Each row below is a small network's average activation on inputs in which a field has the value named, seen along a few directions.
Related values have similar rows: they may be neighbours, one step apart, or belong to one group.
In the rows, 500 means zero.
Strong random noise was added to every row along 23 fixed directions; ignore it. To show where, here is one row again and again, with new noise each time:
[590 591 422 615 456 608 354 456 546 622 308 483 457 342 669 420 698 505
 351 371 499 668 429 511 577 504 576 502 563 488 344 549 630]
[447 447 588 489 651 443 553 438 589 524 462 634 323 628 490 476 442 502
 630 523 283 483 444 368 635 684 380 653 445 455 498 467 606]
[234 689 493 666 434 516 488 412 430 657 464 660 443 596 513 568 407 502
 551 373 336 509 588 419 361 295 298 457 592 510 451 631 702]
[559 470 508 537 366 410 614 596 551 515 753 307 408 586 363 567 404 670
 604 516 491 389 467 423 466 631 517 335 525 412 636 693 615]
[580 653 487 411 553 342 631 462 587 507 442 398 528 383 387 502 450 488
 496 449 337 673 652 614 426 554 454 637 410 433 320 466 454]
[484 326 469 484 277 466 738 339 297 462 425 565 419 596 552 509 471 657
 517 567 529 511 555 616 519 368 461 426 511 569 601 507 778]
[594 752 552 632 671 436 542 518 529 394 632 528 364 459 576 445 445 478
 497 547 601 718 674 320 476 569 608 559 352 509 475 453 544]
[375 468 508 555 451 498 554 330 548 581 715 492 340 314 400 487 498 653
 413 387 769 700 338 329 452 608 657 601 478 500 392 491 479]
[637 343 441 436 613 547 653 557 480 490 533 378 537 475 260 558 513 533
 619 605 564 456 394 689 630 463 406 567 374 644 720 472 255]
[440 501 270 469 575 473 637 590 649 276 627 780 312 364 673 651 429 528
 429 253 680 573 797 303 281 489 502 574 558 521 391 319 622]
[309 413 584 415 509 839 296 303 220 401 454 573 211 437 493 567 164 180
 347 637 573 609 511 512 595 393 509 366 560 617 675 694 367]
[450 466 505 390 548 661 332 173 385 388 488 639 414 329 678 509 439 563
 468 670 718 515 457 637 431 415 660 651 599 383 375 202 317]
[681 397 472 417 508 513 527 355 440 299 484 606 223 215 344 482 308 559
 493 546 670 625 504 566 303 659 637 648 587 392 238 639 477]
[498 511 494 490 478 420 595 504 700 466 756 395 630 507 617 503 482 360
 491 478 586 602 530 520 610 709 506 321 240 295 602 390 260]
[368 533 376 512 608 586 302 397 584 646 448 407 498 496 519 426 581 806
 459 353 440 615 362 162 496 609 532 620 361 411 522 479 538]
[621 438 455 416 486 558 554 584 307 391 631 429 398 453 495 479 480 526
 476 296 568 588 601 465 583 743 479 279 536 468 481 709 423]
[370 469 595 467 525 328 677 496 685 480 620 279 502 340 260 419 304 393
 433 653 598 572 361 394 445 611 502 549 364 350 340 485 453]
[540 485 476 579 706 560 321 479 529 443 399 715 518 467 784 428 529 330
 529 583 398 334 548 470 509 388 515 563 567 321 408 374 479]
[640 487 547 685 495 353 535 607 624 757 449 451 482 537 406 689 703 429
 730 589 321 247 378 490 602 502 586 553 584 582 600 489 535]
[490 434 862 389 601 592 257 349 415 500 526 423 406 577 519 573 505 595
 574 722 388 530 562 550 631 411 550 507 524 518 726 498 365]
[372 614 522 368 371 428 277 703 503 589 311 417 665 460 721 503 484 328
 309 577 568 519 481 606 474 580 431 263 559 561 448 394 438]
[330 377 513 239 466 372 377 537 826 648 545 529 470 539 511 755 525 575
 469 417 354 446 618 583 432 500 299 657 520 593 612 357 517]
[610 500 544 673 595 613 595 541 574 429 387 763 404 394 576 613 699 525
 663 332 544 615 595 622 556 440 303 511 596 540 388 500 505]
[574 598 221 449 562 481 417 529 371 507 387 502 495 645 485 443 471 575
 502 568 485 453 555 399 358 384 560 380 383 520 664 529 517]
[522 606 477 338 539 445 329 633 409 455 637 529 407 498 583 395 575 698
 361 317 608 492 530 318 378 702 660 530 723 551 305 442 555]


GEDE, 12 values:
mivi: [650 574 130 656 385 571 791 444 391 406 821 636 315 546 376 472 226 596
 600 341 588 477 591 662 351 523 271 534 458 456 510 833 714]
rumos: [348 529 600 396 576 764 424 496 386 354 648 359 462 561 152 668 568 400
 464 374 666 513 665 397 470 248 406 354 592 673 585 670 337]
bubu: [682 691 499 451 365 629 179 400 498 425 490 380 326 568 509 432 302 354
 322 664 372 502 647 571 395 569 628 680 549 482 467 783 802]
nal: [537 664 399 646 543 586 504 247 453 545 638 453 280 529 563 517 371 409
 518 627 546 510 612 476 569 427 454 543 374 437 537 610 705]
gagat: [421 407 622 540 748 515 447 641 490 517 632 416 846 463 490 434 881 392
 494 217 426 325 608 237 651 545 384 775 507 542 300 360 403]
fevaf: [516 440 462 738 489 668 440 547 678 461 521 516 435 287 465 574 386 531
 487 488 535 478 461 419 373 323 540 614 555 421 496 706 612]
laka: [549 627 733 667 663 618 568 376 382 315 481 643 623 571 596 237 621 542
 658 706 651 483 314 629 622 459 488 657 557 377 237 237 428]
tedem: [573 488 516 341 612 315 252 677 792 572 539 382 674 482 486 480 657 501
 384 596 583 405 544 481 400 506 536 738 385 596 502 368 454]
zurak: [357 658 397 498 291 549 291 366 427 635 271 536 616 447 656 573 381 527
 365 461 478 620 427 496 365 478 769 499 508 568 529 405 425]
bup: [533 709 438 724 571 273 731 335 482 669 506 596 556 600 403 335 563 310
 500 564 438 716 580 440 484 267 576 582 142 566 547 524 566]
zede: [699 389 506 439 460 486 497 640 474 510 473 660 524 592 583 429 667 602
 533 488 627 456 284 720 633 608 620 335 585 629 612 455 347]
bef: [572 584 511 392 729 533 539 424 627 347 607 447 316 463 628 399 295 935
 512 471 361 686 567 420 518 511 613 566 463 263 540 403 475]
The values of GEDE form 4 separate groups.
Q: List the group mates of bup, in the order listed.
A: mivi, gagat
Q: List the group mates of bubu, in the order listed.
A: fevaf, laka
Q: List the group mates of nal, in the order listed.
A: rumos, zede

KOVIV, 12 values:
luk: [569 698 622 356 703 356 453 635 429 389 541 349 453 544 387 454 541 572
 586 674 628 465 612 392 450 715 398 642 487 545 302 333 501]
kive: [679 573 427 430 422 794 312 434 355 332 305 453 445 581 458 491 394 500
 476 519 302 486 509 628 526 634 534 653 597 549 539 637 611]
tere: [473 379 331 508 488 501 474 349 360 657 465 523 518 435 407 458 402 549
 499 540 520 494 272 467 461 531 653 588 378 530 618 526 345]
sop: [575 751 520 491 467 323 361 513 564 586 308 561 563 461 394 709 633 425
 617 376 371 680 773 427 234 569 617 423 431 470 391 559 301]
nosas: [584 418 347 160 498 497 318 560 465 697 294 503 410 672 422 701 668 627
 559 263  60 285 519 604 581 606 465 553 729 667 609 509 465]
ramav: [748 501 754 410 520 289 556 606 646 393 664 338 533 599 448 437 517 311
 467 422  74 413 790 504 607 672 579 654 547 398 398 693 671]
sama: [528 323 594 532 566 611 516 581 650 276 548 481 744 586 540 392 471 386
 442 426 341 571 494 292 664 705 666 675 229 470 733 449 355]
roren: [562  85 373 366 550 481 724 441 319 532 701 569 559 527 234 725 903 490
 680 212 613 341 599 441 575 363 607 356 491 609 702 466 103]
led: [626 539 775 453 531 465 627 800 583 404 767 484 400 548 463 607 622 650
 606 294 436 421 576 588 622 688 435 462 836 615 438 526 506]
basu: [438 671 384 499 446 518 462 169 566 618 643 394 213 526 597 735 431 259
 550 637 512 393 552 374 592 593 702 455 487 329 503 337 528]
dodad: [600 434 381 526 740 468 417 579 597 568 353 378 505 562 309 509 607 647
 568 574 386 438 521 235 471 282 568 618 327 570 702 571 552]
zalo: [456 570 618 478 712 474 541 355 465 621 527 505 303 419 579 389 373 516
 528 547 455 676 276 429 807 877 531 692 398 509 428 318 374]
The values of KOVIV form 4 separate groups.
Q: List the group mates of luk, in the order listed.
A: sop, sama
Q: List the group mates of zalo, in the order listed.
A: nosas, led
Q: List the group mates of kive, in the order listed.
A: tere, roren
